Each row below holds a small network's activations on one input, seen along a few directions.
In each table, some parts of the input vary, and every possible input appears once, in random order.
A made-up example of a description, with smaller parts first: line(6) and (point or ring(9) or (values(2) and ring(8))).
Shared parts are said once, and a part with two or three values counts as separate values.
In the rows, zero is written as 128.

Other details of the inputs vary at random and push rows far along three fixed directions, the same in every table; ignore that.

Table:
x1: [128 148 219 106 102 200  98  97 119  65 119]
x2: [137 134 161  79 225 208  68 146 133  90 154]
x3: [119 119 187 162 105 117 146 107 123 139  94]
x4: [147 104 161 120 208 111 106 156 146 154 143]
x5: [ 95 201 100 154  71 187  70 118 121 120  74]
x6: [188 112  69 106 173  93 128 125  78 153 169]
x7: [206 109 117  47 187 140 111 109  67 110 182]
x8: [152  92 198 148 170  83  97 138 167 147 115]
x9: [162 135 137  82 174 204 112 116  88  62 198]
x10: [159  54 165  99 147 150 134  83 140  73  72]
x11: [103 146  45 195  68  64 175 175 154 170 129]
x12: [115 158  30 147 113  73 135 175 108 208 205]
x13: [169 110 126 118 153 112 148 125 103 137 194]
x14: [ 59 182  82 166  79 144 109 149 115 164 116]
x15: [166  40 155 167 107  11 200 110 138 143  97]
x16: [ 94 199  71  69 168 222 134 153 113 103 207]
x17: [139 118 199 162  66  85 107  82 125 139  29]
x18: [143 165  21  42 146 170 124 182 138 138 221]
x19: [ 77 209 144  90  49 221 100 148 154  60 111]
x20: [104 112 161 213  89  86 158 108 133 168  73]
x21: [142  79 125 121 137  61 208 141 122 157 122]
x22: [113 114 133 167 126 114 159  96 142 120 117]
x23: [155  39 198 160  93  79 137  69 166  86  21]
x24: [ 84 185  79 192  82 155 124 147 136 158 140]
x25: [164  70 148  86 206  81 202 108 100 139 174]
x26: [166  54 140  89 198  73 171 116  63 159 164]
x27: [ 81 174  92 185  69  60 168 150 170 199 139]
x28: [ 71 167 164 183  30 114  93 121 142 145  69]
x29: [177  22 102 141 178  36 226 120 107 152 140]
x30: [138 101 120 105 105  93 150 133 161 154 109]
x31: [126 164  86 158 153  93  84 194 178 187 179]
x32: [144  86 248 135 181 187  50  86 162  45  66]
x33: [108 136 145 174  95 112 139 102 153 102 111]
x34: [ 94 188  63 129 103 168  87 156 104 122 176]
x35: [109 159  74  71 121 164 135 167 146 144 139]
x36: [ 73 147  75 182  56  97 147 151 181 184  53]
x37: [ 98 175  28 102 130 155 170 188 120 152 179]
x38: [182  83 156  85 175  96 141  96  71 142 109]
x39: [ 65 173 136 167  63 189  73 111 125  94  81]
x40: [162 127 117  69 181 169 116 112  64 118 135]
x41: [120 145 234 140 137 207  19 110 178  30  73]
x42: [144 140 165  62 157 190 116  98 121  43 179]
Description of these inputs: ring(6) and (point or line(6)).
Changing only the ring(6) part turns x23 into x36. The same change can be made to x33. Which row results?
Answer: x16
Changing only the ring(6) part turns x42 into x25. The same change can be made to x31. Which row results?
Answer: x4
List by row number the other rows that have the ring(6) part in common with x8.
Answer: x1, x17, x19, x27, x28, x30
List by row number the other rows that have the ring(6) part in common with x10.
Answer: x5, x22, x24, x29, x32, x39
Change only the line(6) part in x15. List by row number the other rows that result.
Answer: x7, x12, x13, x18, x42

Table:
x43: [ 91 183  96 105  95 209 134 138 123 104 153]
x44: [ 98 195 141 132  97 172 103 160 151 121 142]
x45: [143  90 133 150 133  38 138 142 119 201 134]
x46: [148  88 112 153 184 107 145 146 119 140 168]
x47: [107 190 102 141 121 151 114 153 159 144 158]
x48: [122 106 137 211 107  86 106 129 140 156  71]
x49: [163  94 138 121 181  98 122 108 115 144 134]
x50: [115 160 124 186  80  75 116 154 149 192  91]
x51: [124 114 161 136  88 127 151  94 127  89 105]
x52: [ 91 155 126 190  96 122  85 126 150 149  79]
x53: [110 171  63  69 144 181 139 150  82 133 160]
x54: [123 103 172 135  84 139 133  81 113 109  58]
x55: [124 144 182  94 161 203  89 101 136  59 140]
x56: [175  79 161 153 152  58 140  99 129 164  97]
x57: [137 145  22 130 120  79 188 167 116 174 218]
x58: [102 196  49 107  82 161 115 151 111 136 156]
x59: [141 126 163  53 185 173 110 139 105  89 202]
x60: [ 70 153 141 171  64 130 159 120 139 126  64]
x61: [182  46 159  80 175 104 139 114 149 109  87]
x62: [118 103 205  95 112 183  99 111 189  38  58]
x63: [165  71 152 101 224 132 135 109 105  97 175]
x64: [166 104  78 104 130  88 157 124  91 143 168]
Describe the family of inputs behind these rows.
Answer: values(2) and (point or line(4) or line(6))
Changing only the values(2) part turns x58 into x51. The same change can be made to x54. Which row results?
Answer: x43
Change only the values(2) part in x50. List by row number the other rows that result.
Answer: x44

Table:
x65: [147 178  73  71 185 167 122 174 129 150 220]
x66: [158 123 132  58 171 165 130 117  88 106 179]
x67: [ 95 167 146 138  82 162 122 122 127 109 100]
x68: [154 147  45  63 181 156 136 152  89 134 212]
x69: [127 110  72 179 122  52 164 125 124 193 143]
x70: [159  69 183 128 188 132 104 104 111 110 105]
x71: [145 129  71 170 137  43 157 163 161 223 147]
x72: [141 150  97  91 177 157 119 170 115 120 224]
x73: [ 98 184 111 154 103 150  66 161 143 158 110]
x74: [136 106  93 169 135  29 179 129 112 200 159]
x75: [148  75 206 109 130 130 158  84 107  77  88]
x76: [ 90 156 168 132  94 151  86 132 171 115  90]
x77: [159 106 146  88 181 181 103 126 117  70 177]
x78: [ 81 143 173 154  88 166  81 115 180  93  60]
x79: [ 76 148 181 156  92 160  88 118 175  92  67]
x80: [143  64 149 154 144  50 142 117 157 153  86]
x81: [175  86 184 116 171 124 123  97 141  91  99]
x82: [ 98 175 109 144  69 159 110 130 137 115  87]
x83: [147 124 170  84 198 180  88 131  96  95 156]
x84: [ 89 149 135 134  67 174 123 115 141  85  82]
x85: [133 153  36  66 173 168 168 170  88 139 226]
x86: [146  68 147 163 134  65 183  99 114 151 102]
x87: [123 119  81 170 123  43 182 143 120 209 152]
x88: [158  64 211  93 161 125 108  91 142  85  87]
x89: [149  62 147 163 126  74 172  93 119 145  86]
x90: [ 92 179 150 166  65 148  82 149 165 119 111]
x91: [163 110 112  39 162 167 144 127  89  89 173]
x92: [ 91 193 110 144  72 143 102 132 134 141 129]
x93: [151  80 163 167 155  55 127 127 122 183 104]
x94: [158 109 111  49 162 169 143 122  93  72 159]
x95: [144 103  83 178 159  44 132 160 127 211 127]
x96: [ 88 156 184 173 105 170  69 121 144 103  68]
x97: [155  72 156 150 122  55 175 103 114 162  98]
x98: [167  78 189 125 176 132 130  91 142  95 105]
x99: [163 115 147  88 167 168  94 130 122  69 160]
x100: [135 112  46 155 113  49 188 155 123 198 136]
x101: [108 166 127 140  85 150  94 108 131 100 100]
x102: [156  76 188 135 162 122 125 108 127  86 135]
x103: [156  80 202  91 128 139 148  86 104  78  92]
x104: [ 73 211  57 160  85 147 116 153 134 157 160]
x105: [ 71 177 131 149  49 152 128 135 143 109  91]
x106: [138 145  66  78 182 163 147 144  89 133 217]
x107: [101 167 177 156 107 176  95 117 170  90  85]
x108: [ 99 183  97 137  67 154 111 143 135 141 108]
x109: [ 71 192  72 155  56 169 125 153 147 136 109]
x110: [156 145  70  57 171 161 129 144  91 135 206]
x111: [137  91 107 144 110  46 190 134 121 180 126]
x112: [164 113 129  44 159 180 136 120  90  83 157]
x113: [ 98 195  73 139  78 138 102 144 132 156 144]
x114: [139  72 225 109 161 126 118  91 141  80  90]
x115: [106 178 113 150  84 148  82 161 158 129 136]
x116: [140 113 124 173 148  53 166 142 154 189 133]
x117: [ 75 185  71 139  74 156 142 158 135 132 138]
x118: [142  59 169 175 117  69 159  78 127 138  72]
Changing only one part turns x118 into x87. The same change can be made to x98. Which row results?
Answer: x116
Changing only one part turns x76 into x88. The same change can be made to x65. Which row results?
Answer: x71
Describe the family of inputs behind these rows.
Answer: ring(6) and (values(4) or line(5))
Change only the line(5) part in x75. List by row number the other rows that result.
Answer: x67, x74, x87, x105
Change only the values(4) part in x72. List by row number the other rows that result.
Answer: x83, x114, x116
Change only the line(5) part in x103. List by row number the other rows that result.
Answer: x66, x92, x97, x111
List by row number the other rows that have the ring(6) part in common with x94.
Answer: x68, x80, x81, x82, x95, x99, x100, x101
